Each row below holds a small network's activations on one input, seen along a few directions.
In each table, some parts of the input vary, and every possible input appears once, in random order.
A made-up example of a description, with smaller parts first: one of 3 separate values, together with either a single point or one of 11 places around a ring or (one of 6 places along a line, together with one of 8 places around a ring).
Shared parts are said once, and a part with two or three values counts as separate values.

A family of inputs:
r1: [ 40 -19  18  17 -14  10 -18  33 -23  33  29  29 -22 -73  60  98  32  21]
r2: [-91  48   1  30   9  23 -32 -66 -21 -55   3  15  41 -13 -61 -45 -11  58]
r3: [-68  -7 -43  -9   9 -25  34 -29  13 -26  28 -45  33  37 -90 -91 -32  21]
r4: [  -7   -9   35   -5   -3   29    6  -39    7  -42  -48  -17   31   75
  -46 -103  -18  -30]
r5: [-29  32  25  -9   7  18 -13 -52   3 -53 -59   4  31  37 -28 -93 -24 -25]
r6: [ 69  -6  12 -12  -1  -8  -3  64  19  46  10  11 -44  -5  69  64  -1 -38]
r7: [-16 -56  19   3 -29  21   4 -62 -23 -57 -37 -29  57  -1 -47 -91  27  15]
r8: [ -6  24 -38   8  16 -34   3  61  15  56  87  13 -41 -39  20 102 -15  24]
r9: [  1  29  -6  24   5  -5 -23  41 -10  42  60  37 -30 -65  45 113   5  36]
r10: [ 26 -20 -47  -9   7 -47  34  72  25  67  83 -19 -40 -20  14  69 -10   1]
r11: [ 42  24 -11  -2   6   1  -2  39   0  45 -25  18 -44  -2  67  95  23 -16]
r12: [ 72 -64   6   0 -27  -8  11  44 -11  39  24  -5 -17 -53  56  70  41  -3]
r13: [-49  -5  31  22 -12  40 -27 -74 -35 -65 -33   7  51 -23 -45 -62  19  40]
r14: [-102   42  -33   13   21  -11    0  -44    3  -40   34   -9   29   16
  -84  -54  -37   46]
r15: [ 58  13   8 -11   4 -11  -6  59  17  43   5  24 -45 -21  76  69  -1 -36]
r16: [ 64 -64 -22 -17 -11 -36  33  62  12  56  53 -24 -28 -26  33  57  22 -14]
r17: [-17  10  30 -10   1  21 -10 -43   4 -48 -52 -10  31  55 -33 -97 -22 -29]
r18: [-43  42   2   4   7  28  -4 -76 -16 -49 -88   3  22  58 -38 -62   3  -2]
r19: [ -26  -59  -14  -18  -12  -11   30  -42    1  -36   -2  -48   46   31
  -69 -104    3    3]
r20: [ 46  25  -2  -7   8 -10 -11  49   6  44  -9  30 -45 -20  74  85   7 -25]
r21: [-41  44  12  -4  11  18 -17 -65  -8 -51 -74  13  26  38 -30 -74 -15 -12]
r22: [ 78 -23  17  -8  -2  -1  10  67  23  50   9   0 -41  14  57  56   3 -38]
The inputs of r16 and r19 match in every part but one. If r15 is changed in the same way as r16 into r19, which row does it become?
Answer: r5
What do these inputs look like to the network?
Answer: one of 2 separate values, together with either one of 5 places along a line or one of 6 places around a ring
Change only the place on the line of 5 in r6. List by row number the other rows that result.
Answer: r11, r15, r20, r22
Change only the choice among 2 separate values in r22. List by row number the other rows that result.
Answer: r4

A family of inputs:
r23: [-70  32 -21  28  13  20  -8 -14  -5 -13  23  -8   6  19 -49   8 -11  60]
r24: [ 32   3  -4  -3  -1 -22 -17  56  24  29  41   7 -23 -47  49  45  -5  -7]
r25: [   9  -25   22  -17   -5    7   25   -4   25  -18  -18  -40   29   73
  -44 -123  -41  -43]
r26: [ -10   -6   67   -5  -15   33  -35  -53   -2  -76  -47    4   47   27
  -20 -105  -18  -32]
r27: [-63  32 -45   7  11 -23  -7 -20   4 -18  32 -14  16 -29 -36 -17  -6  44]
r28: [ 21  67  11  -1  25  -8 -13  40  20  41  17  50 -49  15  51  65 -35 -33]
r29: [ 41 -50 -25 -36   6 -27  58  17  36  13 -20 -48 -17  73 -24 -49  -1 -50]
r30: [  43   14   15   10  -19   31   -4  -24  -29   -6 -101   19  -13   -4
   57   42   46  -18]
r31: [-39 -53 -19  27 -19  -2  20 -37 -27 -11  53 -18  36 -25 -63  -8  28  66]
r32: [  7  19  65  11  -3  60 -50 -60 -33 -48 -98  44  23 -12  24 -34  31  -3]
r33: [ 34 -30  -5 -20  -5 -35   3  46   2  28  41  10 -17 -65  45  37  -7 -12]
r34: [-63   0 -45 -10   5 -33  17 -27 -11 -19  32  -9  25 -48 -40 -23  -4  33]
r35: [ 56 -76  24  14 -26   4  10  33 -17  37  66 -12  -6 -45  13  52  28  15]
r36: [ 46 -27 -32 -34  -7 -18  23  11  -2  33 -56 -24 -17  38  40  27  40 -38]
r37: [ 28   7  22  19   5  23 -12  65  17  34  35  10 -29   0  38  72  -3   3]
r38: [-72  93 -28  11  37 -10 -10 -31  -1  -4   0  27 -10  30 -41  10 -42  15]
What do these inputs look like to the network?
Answer: either one of 6 places around a ring or (one of 2 separate values, together with one of 5 places along a line)
Change only the choice among 2 separate values in r28. List by row number the other rows that result.
Answer: r38
Start at r38 and move only the place on the line of 5, one step at a time. The first step leads to r23. Which rows follow, in order?
Answer: r27, r34, r31

A family of inputs:
r39: [ 65 -51 -15 -22  -6 -29  34  57  18  52  29 -20 -32   4  32  40  10 -32]
r40: [-16 -12 -31  -3   5 -27  15  30  17  18  60 -21  -4  -9 -19   8 -14  16]
r41: [ 36 -32 -10 -20   0 -21  31  37  26  27  16 -27 -15  34   0 -10 -12 -33]
r42: [-35  31 -16  19  11  -4 -10  11  -2  12  47  14 -10 -23  -8  44 -11  37]
r43: [ 18 -39   5 -18  -8  -9  25  -6   9  -6  -6 -27  13  33 -23 -58  -8 -28]
r44: [-52  22  -1  21   5   7 -14 -32 -17 -21  23  15  18 -24 -34  -4  -7  41]
r45: [ 80 -29  26  -5 -16  10  -3  41  -4  32 -23  12 -28 -25  75  60  31 -29]
r46: [ 28 -13  41  -5 -12  26 -15 -20  -9 -22 -54   7  12  17  18 -30  13 -28]
r47: [ -2  11 -22  18   3 -14  -6  32  -9  39  58  19 -25 -52  24  96  10  36]
r48: [-33 -20 -16  -1  -2 -15  11 -13   1 -16  36 -21  24 -11 -43 -41 -10  22]
r49: [-75  29  -9  20   8  14 -11 -56 -18 -41  -1   3  32  -2 -60 -39  -6  47]
r50: [-56 -12 -23   0  -1  -8  14 -38  -1 -35  10 -31  38  12 -68 -74 -10  27]
r51: [  2  -4  31  -5  -9  32 -11 -46  -9 -43 -76  -5  26  41  -9 -65  12 -21]
r52: [ 51  -8  32  -3  -8  20  -9  20   5   7 -34   7 -13   7  44  10  11 -31]
r53: [  2  54   8   6  14   9 -24  13   2  10 -18  33 -24  -2  38  44  -9  -8]
r54: [ 32  33   2   5   5   0 -18  34  -5  37  -5  37 -39 -33  69  94  12  -8]
r55: [ 16 -30 -36  -4  -2 -36  19  51  10  44  72 -16 -21 -39  14  59   8  16]
r56: [-40  53  15   7  10  26 -26 -55 -12 -44 -63  22  17  20 -15 -39  -5   2]
r57: [ -7 -30  -4 -17  -6  -2  29 -31   7 -27 -30 -37  27  55 -48 -91  -8 -22]
r58: [-16  46  23   7   8  19 -29 -29 -12 -23 -40  35   3  -3  13  -3  -6  -5]
The inputs of r58 and r43 match in every part but one. If r56 is changed in the same way as r58 into r43, which row does it become?
Answer: r57
What do these inputs look like to the network?
Answer: one of 4 places along a line, together with one of 5 places around a ring
Change only the place on the ring of 5 in r54. List by row number the other rows that result.
Answer: r39, r45, r47, r55
Change only the place on the line of 4 in r45. List by row number the other rows that result.
Answer: r46, r51, r52
